These are the activations of a small neural network, seen along a few directions. Each row is one input.
In each table, some parts of the input vary, and every possible input appears once, in random order.
A made-up example of a description, with smaller parts first: one of 6 places along a line, together with either a single point or (one of 2 separate values, together with one of 5 places around a ring) or one of 11 places around a ring.
Shared parts are said once, and a part with two or three values counts as separate values.
In the rows, 128 means zero.

Other details of the inputs shift rows strongly along three fixed directions, in all tables alike. That doesn't count.

Rows:
row 1: [108 134 122 134 157 117 153 117 114 113 131 126]
row 2: [109 146 127 134 155 124 139 124 104 118 123 124]
row 3: [146 129 132 117 117 143 121 146 136 139 102 129]
row 4: [112 137 118 134 155 119 150 115 110 114 127 123]
row 5: [125 136 137 122  99 141 123 135 135 124 106 122]
row 6: [139 120 135 115  94 127 132 129 140 151 133 125]
row 7: [101 153 132 142 161 113 156 130 106 118 128 131]
row 8: [144 109 119 122 138 136 112 111 126 114 137 144]
row 9: [127 118 151 104 123 143 107 115 112 137 154 137]
row 10: [ 98 150 120 132 153 111 161 120 116 116 143 135]
row 11: [143 122 136 119  93 129 131 129 138 151 135 122]
row 12: [139 127 146 111 121 150 104 113 108 137 158 131]
row 13: [106 140 121 133 151 119 150 115 118 116 137 131]
row 14: [ 98 152 126 140 160 114 145 128 112 120 132 131]
row 15: [134 130 141 120 100 126 122 141 133 153 129 125]
row 16: [126 139 138 126 108 140 123 132 140 129 102 120]
row 17: [136 123 122 119 114 133 137 132 137 144 105 125]
row 18: [133 130 131 128 109 141 123 140 135 143 106 139]
row 19: [148 105 123 116 143 150 112 116 127 115 133 130]
row 20: [153  62  99 168 162 137  25 117 143  62 179 124]
row 21: [108 142 126 136 154 115 163 118 112 114 132 131]
row 22: [139 114  76 213 116  45 133 194 193 136 125  78]
row 23: [128 120 130 122 145 144 109 122 115 128 128 130]
row 24: [155 122 129 111 111 131 132 133 144 136 108 137]
row 25: [132 130 132 119 101 142 132 120 145 127 105 120]
row 26: [131 107 140 108 125 136 118 107 120 132 160 133]
row 27: [135 124 123 127 110 135 139 131 140 142 108 137]
row 28: [137 133 141 124 100 128 123 141 131 154 130 123]
row 29: [ 96 159 129 131 153 117 148 128 111 120 138 137]
row 30: [153 129 136 113 112 135 117 143 139 137 106 138]
Description of these inputs: one of 2 separate values, together with either one of 4 places along a line or one of 5 places around a ring or one of 6 places along a line.
Changing only the choice among 2 separate values turns row 22 into row 12. The same change can be made to row 25. Which row results?
> row 16
Which other rows does row 13 become when the place on the line of 6 takes its other values? List them by row number.
> row 1, row 4, row 10, row 21, row 25
A walk changes only the place on the line of 4. It starts at row 26 and steps to row 6. List the rest of the walk in order.
> row 11, row 22
Which other rows does row 24 become when the choice among 2 separate values takes its other values? List them by row number.
> row 30
